Each row below holds a small network's activations on one record, seen along a few directions.
After each row come some of the record's fields: Y, U, J, M, V, E, P.
A field that a record lacks is left out.
Other fields move the rows too, some of them a lot.
(in the rows, 500 means zero)
Strong random noise was added to every row along 9 fixed directions; ignore it. To show where, here is one row again and again, with new noise each time:
627  420  466  676  340  635  401  532  498  510  390  606  495  264  517  423  589  409  346  606  552  464  734
544  437  509  517  440  478  409  688  458  536  568  384  681  279  538  473  431  695  651  554  336  500  753
530  467  473  336  375  362  481  568  477  596  606  292  435  582  756  557  475  436  754  674  732  554  583
608  395  548  397  387  421  343  518  517  560  516  435  594  443  573  381  474  635  595  461  346  403  559
602  301  445  561  546  636  607  536  668  515  302  490  627  502  547  521  459  577  473  523  464  439  538
485  627  641  473  393  285  300  605  275  656  732  553  258  500  500  413  642  613  582  477  572  414  583
351  502  475  517  639  420  396  622  449  416  625  655  475  290  480  662  487  469  608  535  625  548  502
648  595  666  379  410  418  419  496  428  389  502  542  548  309  421  482  637  417  468  590  460  551  729
548  385  392  576  387  504  283  544  504  701  550  477  445  428  627  348  449  689  569  420  442  332  532
594  503  402  321  508  455  332  301  610  466  474  568  414  426  589  502  503  362  529  460  607  459  392
603  543  441  697  539  625  555  536  507  571  427  574  401  422  382  486  588  581  382  486  516  419  667

609  857  153  567  584  551  378  267  529  632  650  442  145  410  394  449  521  494  509  335  582  415  589 : M=m3 V=v2 E=e1 P=p2
438  526  645  635  415  444  407  575  343  436  582  655  556  421  279  370  529  617  395  378  256  442  558 : U=u2 J=j3 E=e3
413  445  490  688  509  510  540  713  398  516  602  504  458  442  467  562  544  420  593  590  659  530  582 : Y=y3 U=u1 J=j2 E=e4
771  728  602  127  676  464  631  254  609  433  406  349  581  606  452  532  544  558  549  402  349  485  496 : Y=y3 U=u3 J=j1 E=e1
505  536  451  278  651  482  517  510  604  449  458  395  647  420  605  601  379  593  633  489  442  676  488 : U=u2 J=j4
548  594  376  399  598  504  425  491  547  600  591  322  552  396  646  468  339  717  670  400  349  444  549 : U=u3 J=j6 E=e4
377  422  760  584  393  433  515  734  325  611  509  576  450  590  598  494  596  596  467  616  605  515  522 : Y=y2 U=u1 J=j5 E=e2
560  480  451  419  603  479  653  454  613  395  454  363  634  645  345  565  443  529  601  395  353  549  419 : Y=y4 U=u2 J=j4
590  717  475  412  577  567  602  357  551  618  340  493  258  605  561  480  639  519  298  466  630  548  449 : Y=y2 M=m4 V=v4 E=e4 P=p1
556  306  453  364  526  473  397  370  661  421  445  453  653  474  580  500  394  421  619  447  472  453  314 : Y=y2 U=u1 J=j5 E=e1
481  602  395  477  580  431  420  429  500  607  581  459  415  518  492  483  466  618  566  391  457  434  425 : Y=y2 M=m2 V=v3 P=p1
750  616  248  366  521  510  668  298  669  516  518  149  473  712  367  481  397  537  669  406  382  465  515 : M=m1 V=v1 E=e2 P=p1
511  628  213  668  555  608  444  365  565  491  572  398  532  356  422  485  335  527  515  407  440  396  576 : Y=y2 U=u2 J=j3 E=e4
409  689  497  610  524  465  472  504  382  576  566  598  243  590  482  510  573  495  393  509  678  490  462 : Y=y2 U=u2 J=j4 E=e2
581  525  533  281  425  427  671  323  573  446  387  388  462  704  696  572  500  315  451  633  653  551  423 : M=m2 V=v1 E=e4 P=p2
413  494  483  636  387  374  460  357  417  608  661  545  271  789  424  378  551  434  480  380  600  219  319 : Y=y2 M=m4 V=v2 E=e4 P=p1
459  417  625  425  532  427  360  450  501  353  478  682  716  362  471  446  431  521  402  462  335  391  442 : M=m3 V=v3 E=e4 P=p1
424  259  504  603  504  631  400  627  551  708  390  645  390  535  802  447  493  627  445  482  621  417  359 : U=u3 J=j6 E=e1
535  636  400  442  561  505  761  462  533  517  481  292  428  753  361  585  519  521  567  465  466  615  488 : Y=y4 M=m4 V=v4 E=e3 P=p1
482  610  567  498  703  474  514  414  500  461  540  698  278  619  160  527  658  464  449  305  479  403  277 : Y=y3 M=m4 V=v4 E=e2 P=p1
529  336  399  447  446  616  268  405  633  574  349  639  483  450  668  390  472  525  401  343  464  466  270 : Y=y3 U=u2 J=j4 E=e4
449  522  469  483  644  490  766  484  584  271  507  391  612  606  344  773  446  289  639  599  646  602  509 : Y=y2 U=u2 J=j3 E=e1
482  347  305  557  621  590  626  466  671  639  454  412  462  783  539  508  369  613  587  358  509  321  310 : M=m3 V=v3 E=e4 P=p2
405  483  705  484  484  308  484  678  324  501  669  480  563  536  485  516  517  593  646  545  447  502  581 : U=u3 J=j1
652  457  447  407  435  627  406  478  573  741  394  406  366  546  739  383  545  579  522  477  587  467  470 : Y=y4 U=u1 J=j2 E=e1
618  735  545  311  586  480  535  315  518  504  429  512  362  557  483  481  560  449  437  479  563  516  477 : U=u1 J=j2 E=e3
405  369  538  620  594  582  597  662  489  473  498  560  565  534  452  571  501  525  511  572  547  476  488 : Y=y3 M=m4 V=v3 E=e2 P=p1
508  453  562  638  580  615  610  732  462  686  423  550  422  546  529  477  601  686  489  504  553  516  538 : Y=y3 U=u1 J=j2 E=e3
553  547  422  831  252  518  516  455  396  492  602  575  260  517  308  437  642  152  352  598  740  413  673 : M=m1 V=v2 E=e4 P=p1
194  343  377  717  438  423  342  623  402  622  627  673  273  601  580  478  495  552  486  422  705  475  252 : Y=y2 M=m1 V=v1 P=p2
431  557  507  414  666  492  643  477  577  383  379  512  588  579  437  592  465  577  387  432  400  600  382 : Y=y2 M=m1 V=v4 E=e4 P=p2
305  496  429  415  504  394  490  549  464  445  555  501  449  569  583  619  483  373  571  510  638  658  364 : Y=y4 M=m3 V=v4 E=e4 P=p2
383  770  379  534  839  597  449  415  527  580  520  781  156  363  473  630  591  587  393  351  723  504  323 : Y=y2 M=m4 V=v2 E=e1 P=p1
333  320  471  661  579  556  515  698  506  570  502  507  554  482  640  595  387  595  582  584  614  484  440 : Y=y2 U=u1 J=j5 E=e2
458  463  403  704  688  632  687  606  579  516  408  513  545  540  381  611  468  608  477  449  508  514  508 : Y=y2 U=u2 J=j4 E=e4
349  361  482  465  327  407  362  685  414  454  634  470  545  400  590  560  426  417  664  625  586  660  521 : M=m1 V=v3 E=e2 P=p2
594  370  423  548  497  598  687  596  603  396  410  308  757  422  394  547  438  525  607  561  327  574  647 : Y=y3 M=m4 V=v1 P=p1
466  581  666  520  467  445  548  482  415  471  471  615  476  589  483  459  584  585  354  496  413  470  482 : Y=y3 M=m3 V=v2 E=e3 P=p2
561  350  333  495  430  568  488  464  608  556  489  313  527  543  623  516  389  444  671  502  577  458  441 : Y=y3 U=u1 J=j5 E=e1
563  595  374  409  435  561  387  311  546  482  513  463  452  348  635  449  476  348  454  553  595  535  562 : M=m4 V=v2 E=e4 P=p1
587  308  483  504  448  647  580  579  626  547  331  371  661  488  660  506  429  569  558  572  444  534  611 : U=u3 J=j6 E=e1
486  500  466  670  474  655  585  601  493  456  369  639  498  365  451  517  557  494  321  557  529  580  574 : Y=y3 M=m1 V=v1 E=e3 P=p1

Here are new rows. What are their fields?
576  597  424  556  568  556  522  471  513  685  493  469  334  565  420  412  546  687  471  376  457  405  520 : M=m4 V=v3 P=p1
636  625  396  343  608  502  393  171  659  362  465  536  555  336  435  459  470  407  466  373  384  426  412 : Y=y2 M=m4 V=v2 E=e4 P=p1
393  500  679  633  515  444  529  660  365  497  568  588  454  529  430  559  600  523  503  555  557  479  563 : Y=y2 U=u3 J=j6 E=e1
518  652  510  551  193  447  445  562  371  638  615  393  312  503  627  396  564  441  442  613  625  569  696 : M=m1 V=v2 E=e4 P=p1
458  544  478  531  444  390  445  503  436  503  607  454  455  562  419  484  500  493  571  446  498  506  479 : Y=y2 U=u2 J=j4
400  578  388  759  662  558  656  458  538  617  490  614  219  717  336  520  558  583  366  337  587  333  304 : Y=y2 M=m4 V=v2 E=e4 P=p1
508  508  590  447  164  422  207  466  326  526  563  614  365  323  692  325  646  292  375  609  653  527  547 : Y=y3 M=m4 V=v1 E=e4 P=p1
378  514  527  280  647  454  316  627  489  588  550  486  651  204  867  558  310  749  649  528  497  600  492 : U=u1 J=j5 E=e4
496  413  513  714  348  543  450  715  372  604  564  460  491  406  484  415  563  525  551  565  511  500  684 : Y=y3 U=u1 J=j2
486  432  559  695  507  539  577  460  496  306  430  617  606  493  303  545  523  345  369  559  456  428  527 : Y=y2 U=u3 J=j1 E=e2
531  571  501  226  784  472  604  341  675  337  385  516  577  510  468  677  484  387  582  465  563  611  323 : Y=y2 U=u1 J=j2
323  520  459  534  693  559  485  587  545  281  468  694  683  195  532  666  426  436  431  572  489  620  512 : Y=y3 M=m3 V=v2 E=e4 P=p2
462  589  431  435  587  410  352  416  489  295  615  634  496  266  324  605  487  373  549  433  473  486  492 : M=m3 V=v1 E=e1 P=p2
616  692  770  224  548  354  506  448  460  393  478  444  670  511  409  459  545  635  456  437  245  531  556 : Y=y2 U=u2 J=j4 E=e4
478  488  571  653  521  536  676  467  471  464  423  620  357  743  412  562  615  355  351  551  656  427  410 : Y=y3 U=u3 J=j1 E=e2
379  377  711  520  440  494  442  650  430  620  436  673  448  577  816  471  568  525  374  626  736  488  415 : Y=y2 U=u2 J=j3 E=e4
488  613  558  476  481  470  362  525  401  558  591  526  480  387  468  420  527  638  495  476  416  459  562 : Y=y2 M=m4 V=v3 E=e2 P=p1
650  658  568  335  544  582  470  407  535  537  412  495  472  415  608  476  580  501  421  607  592  513  612 : Y=y2 M=m4 V=v3 E=e2 P=p1
494  345  454  531  345  470  337  493  480  523  562  448  550  489  656  408  392  442  582  550  491  392  493 : U=u3 J=j1 E=e2
468  485  230  701  619  701  452  464  596  552  471  559  394  351  526  548  414  498  483  429  571  450  491 : U=u3 J=j6 E=e1
511  398  576  577  354  500  530  564  428  485  479  511  510  553  489  460  550  409  481  563  535  506  505 : Y=y3 U=u1 J=j5 E=e3
